Here are a small network's activations along a few directions, averaged over the inputs that share one value of a field.
Related values have similar rows: they may be neighbours, one step apart, or belong to one group.
In the rows, zero is written as 500.
Random noise pushes rows far along 21 fixed directions. That doesn't count. These rows show it; they differ only by the noise:
[470 297 510 370 502 512 361 653 552 519 697 345 338 522 607 526 401 481
 399 455 608 665 603 622 459 477 597 525 341 462 411 406]
[532 749 404 353 489 526 256 466 530 351 587 588 502 636 569 517 690 565
 721 740 489 553 423 699 369 544 357 554 605 369 399 522]
[497 536 625 696 490 490 527 604 561 450 316 381 662 516 473 575 606 450
 462 312 585 543 621 689 546 537 286 590 440 749 680 390]
[522 493 570 436 511 582 511 439 524 336 515 395 589 518 408 509 484 493
 569 525 544 502 598 335 585 532 485 413 543 591 462 532]
[583 464 489 298 539 645 492 564 442 393 599 318 510 453 603 502 490 413
 222 797 545 542 505 313 497 551 442 465 585 523 613 589]
[527 624 510 541 432 526 532 561 478 460 569 471 471 465 558 568 610 492
 256 461 437 439 455 309 447 494 652 482 487 428 539 483]
[646 562 596 439 450 388 416 358 548 497 482 654 461 467 552 434 399 560
 737 681 522 534 469 416 569 523 515 478 523 555 525 601]
[692 637 489 501 554 523 478 354 505 456 496 517 676 532 527 536 589 506
 521 482 329 274 523 623 513 560 530 504 538 530 558 486]
[599 545 570 439 572 340 423 421 552 616 562 532 415 382 560 435 444 602
 851 358 517 423 660 535 501 621 605 370 497 487 508 438]
[753 491 544 499 478 539 471 334 460 510 409 541 517 474 416 541 428 350
 371 535 384 401 495 430 507 417 499 508 554 471 609 450]
[569 460 479 447 447 476 491 630 451 406 427 536 453 406 520 545 468 377
 391 292 360 464 359 420 593 306 543 357 340 674 372 427]
[394 516 432 454 464 402 407 455 472 347 398 582 581 429 625 428 669 560
 585 533 474 566 459 466 583 606 617 361 448 475 366 521]
[551 638 471 561 588 509 638 494 412 535 437 475 518 368 468 517 626 596
 483 438 510 463 566 370 547 452 669 395 608 458 575 518]
[367 452 539 527 462 412 500 554 573 580 579 454 463 566 528 577 476 584
 500 353 532 479 693 437 383 566 595 460 426 477 497 494]
[480 382 358 420 552 478 245 405 728 528 443 396 463 493 568 598 505 651
 389 491 315 352 537 399 575 560 774 375 518 498 475 625]
[651 572 395 452 669 401 512 630 626 552 576 534 517 445 399 477 564 513
 568 645 373 573 509 733 604 380 398 398 389 670 483 400]
[518 467 561 626 435 484 551 593 513 408 508 614 634 532 542 586 549 613
 319 559 485 588 308 534 523 382 542 547 350 542 488 380]
[445 291 542 456 500 449 504 540 666 509 467 417 409 451 534 520 495 585
 418 442 647 529 525 461 553 392 535 382 389 565 495 395]
[506 390 537 557 533 373 677 497 408 635 501 427 556 428 538 382 618 456
 398 562 621 525 701 545 516 615 520 414 441 431 539 426]
[333 508 635 517 436 418 533 512 593 462 657 609 481 711 615 514 448 652
 448 648 624 524 536 473 368 569 528 562 364 541 468 570]
[577 575 501 533 501 504 497 383 544 421 559 512 625 459 506 490 599 562
 411 502 328 275 302 366 538 625 449 453 584 439 594 426]
[428 321 375 484 599 595 583 547 499 640 532 324 523 367 507 400 498 559
 589 571 533 466 503 482 595 590 581 462 606 443 364 580]
[652 502 535 375 576 412 417 463 459 448 545 501 497 544 685 460 573 442
 292 506 407 253 440 651 480 567 435 372 392 580 502 406]


Field Fuba:
c4: [348 519 456 457 530 515 640 572 553 522 411 525 518 280 659 487 483 567
 500 423 478 397 450 269 490 549 729 357 475 596 506 572]
c10: [393 466 523 622 560 467 586 524 480 531 297 470 583 602 554 572 552 601
 434 294 594 382 534 676 502 419 433 515 496 681 588 533]
c7: [562 510 353 393 446 444 475 649 546 526 387 560 441 455 539 560 465 377
 411 555 314 536 409 485 557 297 395 451 425 718 512 612]
c12: [451 537 401 405 686 363 666 545 483 634 527 643 529 502 510 515 555 726
 604 565 532 443 554 659 427 379 493 316 455 495 561 475]
c5: [576 625 613 548 459 514 430 285 712 349 382 571 427 518 412 468 613 468
 506 470 585 445 538 440 548 452 612 493 476 505 531 427]
c11: [407 339 396 381 635 516 507 307 193 401 388 693 630 431 515 391 384 352
 348 551 346 517 523 449 421 614 683 377 489 334 418 452]
c6: [458 576 496 433 645 439 453 588 467 469 618 523 547 564 424 582 394 649
 618 462 421 581 543 547 487 517 324 440 533 591 635 481]
c3: [621 566 495 490 545 471 429 435 468 550 482 547 501 476 378 521 389 476
 699 504 422 530 591 478 550 469 571 433 526 473 510 533]
c9: [549 639 472 345 631 515 371 439 467 427 671 511 366 546 531 465 368 486
 457 515 414 551 462 573 528 552 510 565 527 474 697 569]
c8: [546 552 595 581 296 371 302 498 472 514 417 505 403 669 576 587 503 595
 494 437 575 548 373 470 523 478 420 614 574 500 563 674]
c2: [367 631 656 749 316 449 600 571 534 561 497 551 537 547 425 508 488 389
 515 321 453 389 553 350 347 728 324 639 473 531 579 475]
c1: [332 481 439 483 606 519 453 491 452 448 294 528 546 415 539 458 611 511
 458 608 594 578 488 566 473 635 366 443 568 446 602 462]
A value of Fuba combines one of 2 hidden first parts with one of 6 second parts; all combinations occur once.
Changing only the second part turns c2 into c5. c1 has the same second part as c2; what does that change turn c1 into?
> c12
Changing only the second part turns c11 into c7. c4 has the same second part as c11; what does that change turn c4 into?
> c6

Field Biri:
k11: [547 723 622 620 293 661 384 622 663 339 544 512 406 431 540 514 553 198
 313 735 535 760 508 348 379 564 614 770 398 507 538 446]
k3: [289 461 468 676 514 599 388 611 597 560 567 551 644 716 525 551 479 493
 337 900 337 548 625 634 315 763 726 654 344 470 163 608]
k4: [599 505 586 548 271 659 387 553 638 594 382 304 385 478 734 486 396 413
 622 499 673 507 498 601 622 520 521 897 565 719 569 847]
k8: [441 481 399 604 491 594 644 820 297 626 365 531 392 303 550 566 556 561
 446 412 587 601 262 464 482 236 484 487 563 447 400 457]
k7: [557 416 655 712 289 256 307 527 439 446 395 559 504 440 563 462 525 662
 344 588 527 743 193 214 757 633 465 522 523 503 607 583]
k5: [763 623 465 186 335 348 419 538 496 335 834 692 594 486 650 601 532 698
 743 429 257 282 153 338 496 370 513 231 384 437 333 414]
k9: [557 432 484 513 448 397 772 738 459 858 497 458 565 460 643 539 433 408
 445 686 537 502 752 552 363 452 553 490 374 646 533 644]
k12: [313 474 506 476 623 466 642 600 373 484 490 603 474 465 498 435 450 576
 505 362 570 453 334 475 405 480 302 413 534 535 539 413]
k1: [399 379 547 388 452 473 452 447 406 404 691 474 261 415 432 396 321 431
 472 327 568 742 410 286 611 502 551 471 472 313 529 403]
k2: [402 559 513 427 471 633 497 480 604 521 424 366 418 508 505 547 605 355
 442 552 565 249 792 249 284 610 709 315 505 431 329 583]
k6: [365 326 353 341 471 465 479 616 624 401 480 314 386 291 309 391 453 301
 575 397 492 744 478 245 712 428 306 325 497 612 516 456]
k10: [465 627 585 695 476 395 566 547 614 696 447 638 381 442 507 551 339 596
 474 373 323 256 248 245 453 539 392 533 579 681 665 578]
Biri is arranged as a network in which each value has 3 neighbours.
Which values are neighbours of k8? Give them in the order they are listed.
> k3, k4, k2
Which values are neighbours of k11? Give them in the order they are listed.
> k7, k6, k10
A value of Biri combines one of 2 hidden first parts with one of 6 second parts; all combinations occur once.
Changing only the second part turns k12 into k1. k7 has the same second part as k12; what does that change turn k7 into?
> k3
Changing only the second part turns k9 into k6. k10 has the same second part as k9; what does that change turn k10 into?
> k11
